Each row below holds a small network's activations on one input, seen along a few directions.
In each table, some parts of the input vary, and every possible input appears once, in random order.
Descriptions start from the smaller parts, as in this example, which fits no table here: one of 5 places around a ring, together with either a single point or one of 11 places along a line or (one of 3 separate values, together with one of 4 places along a line).
Shared parts are said once, and a part with two or three values counts as separate values.

Other details of the inputs vary at random and push rows far along two fixed directions, the same in every table; ignore that.

A family of inputs:
R1: [ 14  19   1  12  19   2  11  18  46   8 -55]
R2: [ -4   3  -6 -77 -13 -20   5  -3 -84  59  45]
R3: [-28   6   3 -72  65 -30   8 -27  18  17 -29]
R4: [ -2  13  -1  11   4   1  -6  17  47 -22 -44]
R5: [-30 -11  25 -53  23 -46  23 -17 -10   8 -10]
R6: [ 19  11  10  47   2  44  -9  31  12  28 -51]
R7: [ -5   4  -4   9  65  -3 -15 -27  39 -11 -32]
R8: [-14   2 -13 -39  64 -16  -1 -38  45  -5 -29]
R9: [ 20 -14   8  53 -64  18 -18  29 -31  -4  40]
R10: [-29 -23   8 -53  22  -8  24 -35 -46 -19  54]
R11: [ 17   8 -14 -29 -22   3 -12   4 -42  40  39]
R12: [ 14  -6  12  45 -32  26  13  33  20   8 -46]
R13: [ -3 -10  16  45  -9  64  30  39  11  -8 -31]
R14: [  0   5  -6 -28  11 -18 -22 -27 -51  20  51]
R15: [  5  10 -28 -13 -30 -22 -17 -14 -21 -14  44]
R16: [  3  13   7 -21  14  -9  23  19   5  31 -46]
R17: [-12  -8   6   0   9 -21   6 -22  30 -18 -17]
R18: [  8   9 -17  12  32  20 -11  -8  64  -3 -43]
R19: [  1 -16   2  37 -37  -3 -19   1 -15 -19  41]
R20: [ 46  18 -44  44 -49  10 -17   0  -2   0  44]
R21: [-25   2  21 -52  75 -31  -1 -28   1  12 -30]
R22: [ 12  -4 -14  57 -24  13  -7  -7  46 -28  -9]
R23: [ 12  17 -13  19  28  -3   2  -5  65 -12 -49]
R24: [  3 -12  15  60 -18  16 -14  22  32 -27 -14]
R25: [ 16  14  -3  35 -25  21  -9  35  33 -10 -37]
R26: [-10   1   2 -73 -30 -36   7   9 -84  32  38]
R27: [-25 -21  35 -16   1 -21  12  12 -30   7  -9]
R28: [  2 -12   2  18 -23  41  14  10 -28 -21  47]
R29: [ 15  -4  -4  19 -51  -1  -3   3 -16   1  33]
R30: [-25   4  25 -54  66 -29   3 -21 -16  23 -26]
R31: [ 17 -13 -26  51 -45  50   2   0 -29 -30  72]
R32: [-17 -20  -1 -10 -18 -34 -14 -24 -42 -15  67]
R33: [ 18 -10  -2  43 -56  59  10  29 -42  -6  57]
R34: [ -9  12   5 -45  42 -36  13 -14  23   7 -27]
R35: [ -3  13  -8  16   6  -1 -10   4  53 -29 -39]
Description of these inputs: one of 5 places along a line, together with either a single point or one of 6 places along a line.
The inputs of R18 and R8 match in every part but the place on the line of 5. If R35 is changed in the same way as R18 into R8, which row does it become?
Answer: R15
Change only the place on the line of 6 in R21. List by row number the other rows that result.
Answer: R3, R4, R24, R29, R34
Change only the place on the line of 6 in R11. List by row number the other rows that result.
Answer: R1, R5, R9, R25, R30

A family of inputs:
R36: [ 14   5 -16  42 -19   2 -26  -1  29 -21   2]
R37: [-11  -8   5 -31  20 -13  -3 -22 -38   7  36]
R38: [-25  -4   9 -29  59  -9  19 -24  33 -19 -33]
R39: [-13  -4  16 -39 -14 -41   1   5 -38  16  11]
R40: [ 15   5  -9  43 -20   0 -20   5  29 -19  -2]
R41: [-26  -5  23 -33  32 -14  27   8  24   1 -57]
R42: [ 17  -1  -5  39 -27  20 -12   8 -12   2  20]
R43: [ 15   7 -17  35 -23  11  -6   5  32 -24   0]
R44: [  6   1   9  31  -8  46  12  37  13   4 -37]
R45: [ 53  42 -41   2 -36  25 -23  20 -14  57   8]
R46: [ -4   0  -4 -47 -29 -34   6 -10 -53   9  51]
R47: [  6   5 -13  45  13  26  -4   1  73 -32 -39]
R48: [ 20   0  -9  22 -44  37   1  18 -40  12  42]
R49: [  1   2  22  46   4  31   3  34  38   1 -68]
R50: [-23   2   0 -31  47 -30   8 -25  50 -28 -36]
R51: [ 22   3 -12  35 -47  -3 -19  10  -9  -3  28]
R52: [ 13   2 -15  34 -18  21  -2   5  26 -17   5]
R53: [ 20  -2  -5  38 -28  29 -12  12 -25   7  32]
R54: [ 21   0 -19  38 -30  20 -23  -3 -13  -4  40]
R55: [ -6 -11  10 -39 -12 -13  -1  -9 -77  27  60]
R56: [-24  -4  11 -27  64   0  19 -19  28 -13 -33]
R57: [  9   1  -8  39  -8  23   5  11  42 -16 -25]
R58: [ -9  -2  -6 -42  -7 -35   8 -16 -25  -3  29]
R59: [  9   2  -4  39   5  44   7  15  26 -10 -22]
R60: [ 15  -1   9  31 -40  34  -8  35 -35  21  15]
R61: [-12  -7   1 -31  13 -24  -4 -25 -37   4  37]
R62: [-21  -8  12 -37  26 -22  21 -11  11  -5 -19]
R63: [ 17  -3  -3  36 -40   8 -10  14  -9   5  15]
R64: [-21  -6   3 -27  40 -33  -5 -30  18 -12 -10]
R65: [ 27  33 -26 -65 -11 -38 -27  -9 -68  76  40]
R66: [  3  -1   1  52  36  34 -12   5  60 -22 -45]
R67: [ 20  -1 -10  38 -41   8 -16   9 -12   2  29]
R68: [ -7  -3 -12 -39   2 -13   1 -27 -38  -1  52]
R69: [-25  -8  17 -25  55 -32   5 -24  40 -18 -36]
R70: [-22  -5  19 -31  26 -44   5 -10  13  -4 -26]
R71: [ 17   6  -3  20 -52  11   2  31  -9   5   0]
R72: [-11  -6   0 -40   6 -13  14 -18 -38   5  30]
R73: [-27  -7  19 -30  48  -6  27  -9  24  -6 -44]
R74: [-19  -5   1 -30  47   0   9 -23   7 -10  -3]
R75: [-20  -7  22 -32   6 -28   8   6 -19  15 -13]
R76: [-19 -10  19 -34  22 -23   9 -14 -23  10   4]
R77: [  7   2   8  31 -16  39  13  35  16   3 -37]
What is each input in this table made of?
Answer: one of 2 separate values, together with either a single point or (one of 4 places along a line, together with one of 5 places along a line)
The inputs of R53 and R59 match in every part but the choice among 2 separate values. If R63 is changed in the same way as R53 into R59, which row does it become?
Answer: R62
The inputs of R74 and R66 match in every part but the choice among 2 separate values. If R38 is changed in the same way as R74 into R66, which row does it become?
Answer: R61
Change only the place on the line of 4 in R75. List by row number the other rows that result.
Answer: R39, R49, R60
Change only the choice among 2 separate values in R73. List by row number the other rows that result.
Answer: R76

A family of inputs:
R78: [  7  -3  -9  73  18  64  -4   7  64 -44 -31]
R79: [ -8   4  13 -24  47   7  24  -1  14  25 -43]
R80: [ 24  10 -21   8 -43  -7 -10   0 -20  15  32]
R81: [ 23   6 -14  17 -27   2 -18  -4 -29  24  34]
R82: [-25   4  12 -39  80 -44  -4 -31  32 -10 -39]
R83: [  1  11 -17 -49 -12 -50 -13 -25 -44   4  60]
R84: [  5  -6  -5  68  -2  18  -7   3  89 -45 -46]
R85: [  8  -2 -27   7 -32  20   0  -8 -19 -26  58]
R86: [-39 -19  43 -15  30 -14  37  14  24 -23 -58]
R87: [ 35  15 -16  47 -38  46   9  34  20  17 -17]
R88: [-33   6  26 -67  73 -27   7  -4  15  26 -71]
R89: [ -5 -19  -3  -5 -15 -21 -17 -27 -34  -5  61]
R90: [-14   8   1 -97  -9 -47  -1  -5 -74  42  34]
R91: [ 20 -14  16  76 -70  54  -2  46 -38  -1  28]
The inputs of R79 and R87 match in every part but one. If R91 is changed in the same way as R79 into R87, which row does it become?
Answer: R86
What is each input in this table made of?
Answer: one of 2 separate values, together with either a single point or one of 6 places along a line
Change only the place on the line of 6 in R90. List by row number the other rows that result.
Answer: R80, R83, R84, R85, R87
